A small network was shown many inputs. Here are its activations along a few directions, one row for each input.
In each table, some parts of the input vary, and every possible input appears once, in random order.
A made-up example of a description, with smaller parts first: one of 3 separate values, together with either a single point or one of 11 places along a line or (one of 4 places along a line, together with one of 5 places around a ring).
Shared parts are said once, and a part with two or three values counts as separate values.
In the rows, zero is written as 128.

Other details of the inputs vary at random and push rows far along three fixed directions, the same in every table; ignore that.

Rows:
x1: 30,123,150,23,171,119,233,172,143,125,84,172,70,77,65
x2: 144,118,131,137,110,137,119,126,169,84,125,120,142,113,151
x3: 114,141,125,135,124,116,137,114,106,141,133,121,138,144,131
x4: 125,121,134,141,120,125,151,113,119,125,135,120,133,132,130
x5: 157,131,106,155,163,126,77,144,93,204,138,150,99,156,116
x6: 126,123,129,140,127,123,143,119,113,139,134,126,126,134,124
x7: 115,134,128,134,117,118,146,116,125,121,128,121,139,132,135
x8: 125,124,130,141,128,125,144,120,113,138,135,124,125,135,124
x9: 165,111,121,113,148,152,67,163,183,114,116,154,106,104,135
x10: 120,145,126,130,123,122,129,118,98,143,134,115,140,146,125
x11: 150,108,136,145,107,138,130,119,157,89,132,118,141,114,145
x12: 122,141,128,123,124,124,128,122,108,136,130,120,137,139,124
x13: 118,137,128,133,117,120,140,119,121,123,130,119,141,132,132
x14: 117,136,128,131,117,120,140,116,122,123,130,120,141,133,134
x15: 121,134,134,115,118,129,134,121,126,114,127,119,140,128,129
x16: 148,108,137,144,108,140,132,121,157,87,132,116,139,114,144
x17: 120,144,127,128,124,121,128,113,98,143,135,117,140,148,127
x18: 116,142,122,143,124,114,139,119,107,144,132,121,136,144,130
x19: 147,121,137,121,108,145,112,126,162,79,127,114,146,113,145
x20: 119,133,130,127,119,124,139,125,131,115,127,120,138,125,132
x21: 123,128,129,147,124,120,148,117,104,143,137,119,130,139,124
x22: 157,130,105,154,163,125,76,144,94,205,138,151,99,155,116
x23: 133,132,118,106,164,134,90,156,125,166,119,155,97,129,111
x24: 167,109,124,101,148,156,65,166,189,107,112,157,106,97,132
x25: 116,136,132,124,118,123,140,114,120,119,130,116,142,132,132
x26: 124,128,128,147,123,119,148,117,103,143,136,121,130,139,124
x27: 116,138,131,127,116,123,141,119,119,119,129,115,143,131,130
x28: 152,103,137,138,112,143,127,124,167,83,130,122,136,108,144
x29: 135,122,119,108,160,135,99,157,151,146,114,160,96,117,120
x30: 119,138,130,128,116,122,137,118,117,122,130,116,143,132,130
Description of these inputs: one of 5 places around a ring, together with either one of 2 separate values or one of 4 places along a line.
Q: Changing only the place on the ring of 5 turns x28 into x6. The same change can be made to x25. Which row results?
A: x24
Q: Which other rows does x16 become when the choice among 2 separate values takes its other values? List them by row number.
A: x8

Rows:
x31: 122,131,149,140,101,129,177,73,71,121,157,80,156,166,128
x32: 89,106,144,78,160,138,172,125,157,110,116,158,94,104,117
x33: 112,125,117,117,165,108,125,138,80,206,127,170,102,135,93
x34: 213,102,107,159,150,157,21,182,162,147,131,148,100,110,121
x35: 143,88,153,121,94,138,137,96,179,56,129,127,153,94,157
x36: 149,174,102,149,116,123,43,118,121,132,137,107,173,158,167
x37: 126,102,141,130,114,149,155,122,210,52,118,120,126,109,161
x38: 159,92,164,108,106,173,147,134,167,41,130,98,131,96,131
x39: 114,102,155,67,144,146,167,116,135,107,118,146,105,110,102
x40: 171,115,129,161,125,139,77,90,125,135,155,121,142,156,157
x41: 116,135,131,168,79,96,180,98,81,128,153,97,172,140,128
x42: 161,92,143,113,81,145,150,140,175,52,123,124,149,79,122
x43: 102,133,128,171,96,91,181,77,92,129,145,110,173,139,147
x44: 180,126,124,186,112,145,85,129,110,138,155,97,141,145,139
x45: 149,172,102,149,116,122,43,119,120,133,137,106,173,157,169
x46: 95,144,132,185,104,112,185,94,99,122,137,85,142,164,149
x47: 101,180,118,63,155,118,99,142,58,201,114,135,122,160,90
x48: 99,183,136,106,82,112,148,86,66,117,134,75,194,162,130
x49: 122,125,142,145,86,109,171,54,75,125,148,102,168,152,136
x50: 59,168,122,65,141,112,156,156,158,105,90,148,123,114,122
x51: 98,108,159,78,152,146,170,133,141,108,125,134,97,113,102
x52: 117,112,140,96,123,135,183,153,114,113,115,121,113,98,78
x53: 126,126,135,154,81,105,176,72,72,128,145,100,180,147,127
x54: 196,100,131,144,155,174,41,162,159,125,139,134,96,124,137
x55: 161,177,109,151,105,126,30,108,101,140,147,95,179,170,159
x56: 221,102,121,143,139,178,41,170,151,129,132,132,105,116,122
x57: 134,109,132,153,98,128,160,150,204,55,108,119,133,82,142
x58: 94,114,133,99,136,112,185,161,152,118,114,155,108,81,102
x59: 126,98,136,125,113,142,152,110,213,54,114,134,130,105,168
x60: 87,181,115,73,164,111,92,148,69,202,119,141,116,157,97
x61: 147,146,114,226,82,103,136,89,82,135,161,70,180,159,153
x62: 87,112,128,105,142,105,185,146,167,121,96,170,108,91,120
x63: 105,126,116,116,177,106,122,124,95,205,127,175,88,139,114
x64: 103,150,108,147,175,114,137,168,97,212,116,154,73,146,94
x65: 59,167,122,64,141,111,156,157,157,106,89,147,123,112,123
x66: 103,136,123,122,191,129,130,156,80,208,132,145,68,150,96
x67: 199,107,112,166,150,165,36,177,172,138,135,143,102,111,141
x68: 188,102,122,142,165,167,44,148,181,131,137,147,98,129,150
x69: 106,144,97,143,162,88,139,167,103,213,117,176,88,138,101
x70: 83,108,131,92,144,112,184,130,170,119,98,171,98,99,131
Q: Changing only one part turns x32 into x39. The same change can be made to x63. Which row results?
A: x49
Q: Describe the family of inputs behind these rows.
A: one of 4 places along a line, together with either one of 2 separate values or one of 8 places around a ring
Q: Which other rows agree with x46 in the place on the line of 4? List them by row number.
A: x37, x50, x57, x59, x62, x64, x65, x69, x70
Q: Which other rows does x45 become when the choice among 2 separate values takes its other values? List them by row number.
A: x36
Q: Which other rows does x54 become when the place on the ring of 8 takes its other values? List them by row number.
A: x33, x34, x35, x40, x41, x44, x51

Rows:
x71: 81,159,127,65,156,122,126,146,118,148,109,146,113,129,108
x72: 149,115,136,121,115,144,123,134,139,98,129,121,136,110,123
x73: 112,134,143,139,80,116,185,104,121,86,135,91,169,122,130
x74: 158,118,113,140,149,137,75,161,167,134,120,153,105,113,135
x75: 147,113,118,127,147,135,90,159,171,125,117,153,108,101,130
x76: 87,158,130,76,137,125,135,133,126,122,110,130,131,129,121
x77: 113,120,142,105,133,130,155,121,112,134,126,131,119,122,109
x78: 107,114,143,114,118,124,175,108,144,101,126,132,132,118,131
x79: 91,121,134,92,166,123,163,140,125,155,119,162,88,126,103
x80: 135,153,110,204,93,94,128,82,75,156,154,93,176,172,157
x81: 126,149,118,159,141,116,120,101,47,203,148,115,126,179,116
x82: 111,124,141,101,134,131,156,139,113,126,126,126,120,114,101
x83: 154,104,118,108,175,142,80,157,160,158,117,177,81,121,119
x84: 209,133,107,187,131,145,26,131,108,166,154,117,138,160,145
x85: 99,127,138,110,132,117,176,108,97,144,133,131,122,136,114
x86: 135,146,103,175,151,111,95,118,84,201,143,138,118,171,133
x87: 152,116,107,119,169,135,73,175,159,159,109,172,84,111,118
x88: 174,113,126,156,93,143,101,137,183,64,126,114,153,107,160
x89: 86,128,135,96,157,117,172,125,89,168,129,144,100,135,99
x90: 126,147,114,162,144,111,120,99,54,204,152,121,122,184,125
x91: 155,105,128,96,167,152,84,163,145,151,113,163,83,113,108
x92: 140,101,142,133,104,139,139,108,179,64,131,122,145,107,155
x93: 117,129,147,135,85,127,181,99,111,83,136,87,165,125,128
x94: 119,116,146,119,118,135,152,113,124,110,132,116,135,119,123
x95: 137,160,107,190,108,99,120,104,59,181,151,105,158,178,138
x96: 155,116,124,118,139,143,89,166,159,125,123,143,111,104,118
x97: 151,139,110,202,105,111,101,88,98,151,154,103,165,167,166
x98: 137,123,128,133,117,136,129,149,159,100,119,123,131,111,135
x99: 94,156,127,78,135,124,127,130,123,124,111,133,134,131,122
x100: 100,127,136,113,134,118,173,109,97,143,131,129,118,139,115
x101: 103,135,128,101,153,124,145,162,112,160,119,145,97,121,91
x102: 215,134,102,206,102,138,31,124,124,142,153,106,160,161,164
x103: 94,134,138,152,86,110,195,99,131,83,128,90,165,122,147
x104: 104,135,130,118,133,120,157,150,127,132,120,133,115,118,112
x105: 157,109,117,125,150,142,87,151,172,130,117,162,105,108,134
x106: 141,108,133,142,102,136,137,117,177,69,120,121,146,106,157
x107: 100,135,129,95,152,126,154,163,116,156,114,143,97,118,89
x108: 138,108,141,118,129,143,131,125,156,99,130,131,121,115,136
x109: 162,117,123,145,119,141,90,152,169,101,127,130,133,107,144
x110: 107,119,142,138,98,126,182,105,159,71,122,106,152,111,150
x111: 67,166,126,70,149,109,143,131,92,159,115,136,123,140,106
x112: 104,130,153,127,86,129,198,101,118,74,134,83,163,120,125
x113: 168,98,135,145,109,151,106,117,197,63,131,124,139,111,165
x114: 116,122,141,112,139,134,144,128,114,136,128,131,112,126,111
x115: 129,147,125,93,121,132,92,128,149,103,118,128,148,124,143
Q: Changing only one part turns x80 into x74. The same change can be made to x85. Which row results?
A: x108
Q: Changing only one part turns x99 into x115. The same change can be made to x88. Which row results?
A: x95
Q: Describe the family of inputs behind these rows.
A: one of 5 places around a ring, together with either a single point or one of 8 places around a ring
Q: A walk changes only the place on the ring of 5. It starts at x78 and steps to x83. List the rest of the walk in order.
A: x113, x79, x92
Q: Which other rows agree with x112 in the place on the ring of 5? List them by row number.
A: x76, x81, x90, x98, x103, x107, x110, x113
Q: Which other rows agree with x82 in the place on the ring of 5? List them by row number.
A: x75, x89, x92, x94, x96, x97, x109, x111
